Each row below holds a small network's activations on one input, seen along a few directions.
In each table, some parts of the input vary, and every possible input appears once, in random order.
A made-up example of a description, with smaller parts first: one of 4 places along a line, together with either a single point or one of 9 places along a line or (one of 2 separate values, together with one of 5 places around a ring).
Shared parts are said once, and a part with two or three values counts as separate values.

Other details of the inputs vary at random and push rows far along two fixed directions, the same in every table; ignore that.

A family of inputs:
row 1: -4.30  0.42  -4.25  0.03  0.10  -1.36  -1.96  -0.24  1.63  7.38  -3.08
row 2: -0.05  -1.38  -3.23  2.08  2.24  0.05  -1.44  -0.46  0.66  3.86  -1.19
row 3: 0.71  0.17  -2.97  1.03  -0.36  -3.04  0.33  3.31  3.90  3.07  1.40
row 4: 1.40  -1.55  -1.90  0.93  -1.80  -3.01  0.22  3.75  3.42  2.21  0.89
row 5: 0.26  -1.63  0.06  2.01  1.76  2.38  0.35  -1.68  -3.23  -0.79  -2.21
row 6: 0.49  0.81  3.54  1.01  0.42  1.43  2.31  0.06  -2.63  -4.36  1.93
row 7: 1.00  0.11  3.55  0.97  -0.30  0.78  2.13  0.59  -1.57  -3.88  2.20
row 8: -0.22  0.76  -0.87  0.03  2.27  0.57  -0.47  1.84  1.20  1.11  1.27
row 9: -0.22  4.45  4.21  -0.88  -2.29  3.68  5.39  -2.09  -5.64  -4.97  -1.23
row 10: 0.88  3.11  3.19  0.50  -0.48  0.35  5.51  1.65  -1.52  -6.17  1.87
row 11: -0.25  0.45  0.02  -1.72  2.86  1.33  -0.86  -0.73  -1.97  -0.26  -1.26
row 12: 1.81  -2.54  -0.19  -0.44  -1.63  -3.39  -1.30  1.43  3.38  1.74  1.89
row 13: 2.95  -0.64  1.85  0.97  -2.25  -2.70  2.84  2.65  5.20  -1.85  4.10
row 14: -3.83  1.48  3.34  -1.84  0.98  3.37  0.19  -1.05  -2.61  -0.69  -1.07
row 15: 0.61  -0.39  -3.30  1.08  -0.31  -2.64  -0.24  3.05  2.95  3.63  0.49
row 16: -0.76  0.91  -0.42  1.92  3.61  2.86  1.31  -2.57  -3.87  -1.05  -1.81
row 17: -0.76  0.22  -0.24  1.52  2.60  1.47  -0.44  -0.86  -2.60  0.24  0.00
row 18: 2.01  -1.65  -1.60  -0.09  -0.61  -3.44  -0.35  0.50  4.45  2.21  1.28
row 19: 1.93  -1.39  1.33  -0.62  -1.41  -2.71  0.05  1.01  2.26  -0.52  2.32
row 20: 0.64  -1.33  -3.08  -1.56  1.07  -2.53  -3.05  1.88  4.09  4.56  0.68
row 21: -3.63  1.21  -0.16  -0.14  -2.01  0.90  0.33  -0.87  -1.03  -1.73  -3.09
row 22: 0.13  -1.91  -3.04  -1.37  1.81  -1.05  -3.63  0.82  1.68  4.43  -1.19
row 23: 0.66  0.11  -2.68  0.14  1.75  -1.92  -0.53  -1.06  2.37  2.38  0.09
row 24: -3.26  -0.79  -2.53  -0.13  0.76  3.95  -3.31  -4.52  -6.04  1.31  -2.38
row 25: 1.63  -0.12  5.17  0.76  -1.29  0.68  3.03  1.03  -1.54  -5.81  2.77
row 26: -0.35  -2.29  -2.24  0.79  2.92  1.58  -2.00  -3.59  -3.93  2.21  -4.49
row 27: 0.03  0.55  -1.18  -0.36  0.88  -0.35  0.67  -0.69  -2.76  -0.13  -2.40
row 28: -3.36  1.41  4.72  -1.87  -0.82  3.98  0.11  -0.86  -2.91  -5.89  -1.06
row 29: -1.03  -1.58  -0.03  0.48  3.12  4.06  -1.60  -0.53  -5.34  0.08  -3.23
row 30: 0.97  -1.59  2.47  1.20  -0.36  0.66  0.59  0.59  -1.67  -2.03  0.90
row 31: -0.46  1.46  4.68  -0.47  -3.15  -1.81  4.39  -0.26  4.58  -2.43  3.19
row 32: -1.08  0.55  0.37  0.06  3.50  2.53  -0.62  -3.59  -5.92  -1.10  -2.34
row 33: 2.28  1.92  2.33  -1.28  -2.29  -3.30  4.28  2.10  2.32  -4.35  2.71
row 34: 0.52  0.13  3.34  -0.40  1.00  1.57  1.27  -2.13  -4.56  -4.00  -0.60
row 35: -3.42  0.84  3.48  0.02  -1.03  2.47  -0.54  -2.52  -2.95  -4.24  -0.47
row 36: 2.41  -2.64  -0.67  -0.09  -1.65  -3.33  -0.13  0.80  4.08  1.37  1.06
row 37: 1.02  -0.92  0.64  -0.21  0.16  -0.15  -0.24  2.97  1.91  0.18  1.65
row 38: -0.84  2.56  -3.67  0.62  -2.57  -0.88  -2.47  0.64  2.36  2.61  -1.97
row 39: 0.06  -2.27  -0.22  2.13  1.99  2.83  -0.12  -2.14  -4.33  -0.42  -3.17
row 40: -1.79  0.83  -1.97  -1.12  -2.90  1.55  1.19  -1.37  -2.39  -0.97  -1.93
row 41: 1.64  0.93  -1.12  0.06  -2.76  -2.30  0.48  -0.41  5.43  4.01  2.39
row 42: 2.13  0.61  1.84  1.09  -0.91  -1.67  3.31  1.62  3.57  -2.64  3.61
row 43: 0.52  -3.16  -2.43  -1.24  0.85  -1.11  -3.74  1.08  1.47  4.21  -1.53
row 44: -2.53  1.21  -3.29  1.66  1.44  2.75  -6.51  -3.23  -2.80  3.80  -3.13
row 45: 0.30  0.23  1.79  -0.13  1.38  1.81  0.88  1.45  -1.31  -2.00  0.61
row 46: 1.06  -0.47  0.01  -0.53  0.00  -2.29  -0.49  0.26  1.82  0.59  2.01
row 47: 0.86  -0.34  -1.65  0.17  1.48  -1.40  -0.05  -1.39  1.28  1.36  -0.29
row 48: 2.16  0.38  2.67  -1.25  -6.18  -2.16  4.17  0.51  5.61  -4.77  5.11
row 49: -1.04  1.44  0.89  -0.08  3.44  2.39  0.14  -3.47  -5.54  -1.90  -1.58
row 50: 2.40  0.08  1.12  0.41  -3.00  -3.39  3.10  4.38  4.28  -1.68  3.22
row 51: -1.59  1.54  -2.72  -0.64  0.01  2.03  -5.88  0.60  1.35  3.08  -1.24
row 52: -1.94  -0.62  -0.52  0.53  -2.29  -1.14  -0.87  -1.24  4.22  0.23  0.01
row 53: 2.06  -1.41  3.65  -0.29  -1.63  -0.06  1.54  3.34  1.36  -3.04  2.30
row 54: 1.88  2.62  2.00  0.84  -4.07  -1.02  0.79  -0.22  4.42  -3.41  2.43
row 55: -1.88  -1.24  -3.68  -2.37  -1.35  0.96  -3.68  0.63  1.61  3.58  0.48
row 56: 1.49  -1.62  0.01  0.96  -2.01  -1.71  1.27  3.02  1.05  -0.22  0.17
row 57: -2.42  1.70  -0.58  -1.22  2.42  5.84  -2.07  -3.08  -6.29  2.83  -3.52
row 58: 2.33  -0.20  2.15  -0.96  -2.59  -2.60  2.89  1.82  0.84  -3.37  0.86
row 59: 0.63  -2.52  -3.58  -0.16  -0.37  -2.62  -2.11  0.95  0.84  4.04  -2.52
row 60: -0.29  1.97  3.13  1.04  1.89  2.21  2.56  -0.95  -3.86  -4.59  1.34
row 61: 1.86  0.49  2.83  -0.30  -0.22  -0.22  3.20  -1.28  -0.56  -4.28  0.90
row 62: -0.18  0.18  -2.95  -1.44  2.62  -1.09  -2.51  0.64  2.15  3.36  -0.03
row 63: -0.51  -0.64  -3.00  0.29  2.46  0.10  -2.46  1.96  1.74  4.10  0.16
row 64: -2.39  1.12  -2.15  0.65  2.18  3.82  -3.32  -4.57  -5.56  4.99  -2.80
row 65: 1.59  -0.77  -2.13  -0.74  -1.52  -4.09  0.04  2.23  3.51  2.06  0.47
row 66: -3.54  -0.01  -0.64  0.08  0.28  -0.96  -2.69  -1.03  1.82  5.07  0.50
row 67: 0.15  3.11  2.75  -0.70  1.02  1.44  4.24  -1.46  -5.22  -6.12  -1.27
row 68: 0.45  -2.46  -2.26  -1.41  1.18  -0.98  -3.41  0.98  1.34  3.76  -1.18
Each input here is: one of 4 places along a line, together with either one of 5 separate values or (one of 2 separate values, together with one of 6 places along a line).
Q: Changing only the place on the line of 4 turns row 24 into row 40. The same change can be made to row 60. Which row results?
A: row 10
Q: Changing only the place on the line of 4 turns row 25 into row 29. The same change can be made to row 19. Which row results?
A: row 68
Q: Which other rows does row 8 become when the place on the line of 6 takes its other values? List them by row number.
A: row 29, row 37, row 45, row 53, row 63
Q: Which other rows does row 42 become when the choice among 2 separate values takes its other values? List them by row number.
A: row 47
Q: Which other rows does row 24 become when the choice among 5 separate values takes its other values? List them by row number.
A: row 35, row 44, row 64, row 66

A family of inputs:
row 69: 4.11  -4.29  -0.85  1.09  3.71  -1.91  0.06  3.76  -0.05  0.92  0.49
row 70: 2.22  0.85  -0.78  0.51  -1.68  -4.05  2.79  2.09  5.02  0.60  2.77
row 71: 1.04  0.67  4.88  0.11  -0.73  2.06  3.52  -2.56  -3.76  -6.67  0.20
row 72: 2.12  0.21  3.57  -0.59  -3.30  -2.58  1.97  1.47  4.62  -3.04  4.76
row 73: 0.65  1.41  0.33  -0.40  -1.51  -2.44  0.73  2.88  5.26  0.53  3.85
row 74: -1.07  -2.12  -6.97  0.55  0.09  -2.36  -3.68  0.21  1.95  7.55  -3.37
row 75: -0.34  1.61  4.30  -0.93  -2.01  2.23  3.46  -0.28  -3.61  -6.27  -0.57
row 76: 2.42  -1.23  0.19  0.17  -2.36  -3.85  1.31  0.86  4.91  0.12  2.87
row 77: -1.36  0.57  -2.98  0.83  2.27  0.73  -1.64  -0.97  -1.08  3.55  -1.68
row 78: -1.79  -1.04  -4.15  0.32  0.62  0.81  -2.84  -1.40  -1.92  3.84  -4.08
row 79: -0.57  1.56  4.19  -1.79  -2.34  1.54  1.71  1.07  -0.74  -4.79  1.29
row 80: -2.46  -0.09  0.96  0.41  3.31  5.23  -1.95  -4.76  -7.25  -1.11  -3.79
row 81: 0.33  -0.11  -4.42  0.85  0.51  -2.80  -1.43  1.02  3.99  5.41  0.45
row 82: -2.62  -0.81  -1.54  -0.02  2.95  2.97  -4.26  -2.67  -3.11  3.09  -2.55
row 83: -0.47  1.97  1.82  -0.67  -0.21  0.36  0.47  1.22  1.47  -1.22  2.54
row 84: -2.22  0.83  1.45  -0.41  0.67  4.05  -0.23  -1.93  -5.69  -2.50  -3.20
Q: Describe the family of inputs behind these rows.
A: either a single point or (one of 3 separate values, together with one of 5 places along a line)
Q: Which other rows does row 76 become when the place on the line of 5 takes its other values? List them by row number.
A: row 71, row 72, row 80, row 82
Q: Which other rows does row 70 become when the choice among 3 separate values takes its other values? List them by row number.
A: row 74, row 76

A family of inputs:
row 85: -3.96  0.19  -4.01  1.26  4.36  3.49  -4.56  -4.29  -5.46  4.72  -4.48
row 86: 0.62  3.11  5.39  -0.67  -3.27  0.87  5.54  -0.93  -1.82  -7.78  1.85
row 87: -1.52  1.48  4.48  -1.02  0.00  4.35  1.55  -1.67  -4.78  -5.80  -0.27
row 88: 4.65  -4.96  -0.67  2.90  1.25  -4.47  0.20  1.85  3.30  1.36  2.08
row 89: -0.26  0.23  -3.70  -0.10  -1.65  -3.38  -0.78  0.94  6.11  4.80  1.05
row 90: -1.37  -1.86  -5.00  -0.31  -2.13  -2.82  -4.13  2.17  5.54  7.40  -0.36
row 91: -2.36  -0.04  -1.02  -0.67  -0.03  2.18  -1.02  -1.60  -3.41  0.19  -2.91
row 92: 4.87  -2.52  2.62  -1.04  2.09  -2.79  2.95  2.44  -0.43  -3.22  1.61
row 93: 1.85  2.00  3.96  -1.25  -3.67  -3.75  3.75  2.99  7.56  -3.06  6.68
row 94: 4.86  -1.57  -0.48  1.97  1.77  -3.60  3.10  5.86  2.94  -0.37  2.84
row 95: -0.64  -0.81  -5.59  -0.31  -1.96  -3.83  -4.04  1.68  6.33  6.63  -0.12
row 96: 0.69  2.23  3.01  -1.07  -3.25  0.50  3.32  -0.54  -0.21  -4.21  1.26
row 97: -0.62  2.68  4.76  -0.38  0.34  4.44  2.34  -2.69  -5.14  -5.79  -0.25
row 98: -3.32  0.14  -3.07  0.54  3.83  4.78  -4.65  -3.99  -5.82  2.95  -5.30
row 99: -3.48  -0.30  -0.67  0.13  2.32  4.02  -3.56  -2.22  -4.71  2.20  -3.67
Q: Describe the family of inputs behind these rows.
A: either one of 3 separate values or (one of 2 separate values, together with one of 6 places along a line)
Q: Which other rows does row 95 become when the choice among 2 separate values takes its other values? List them by row number.
A: row 98
Q: Start at row 90 and move only the place on the line of 6, one step at a time. The first step leads to row 91. Which rows follow, in order?
A: row 95, row 96, row 86, row 89
Q: Which other rows does row 97 become when the choice among 2 separate values takes its other values? List them by row number.
A: row 96
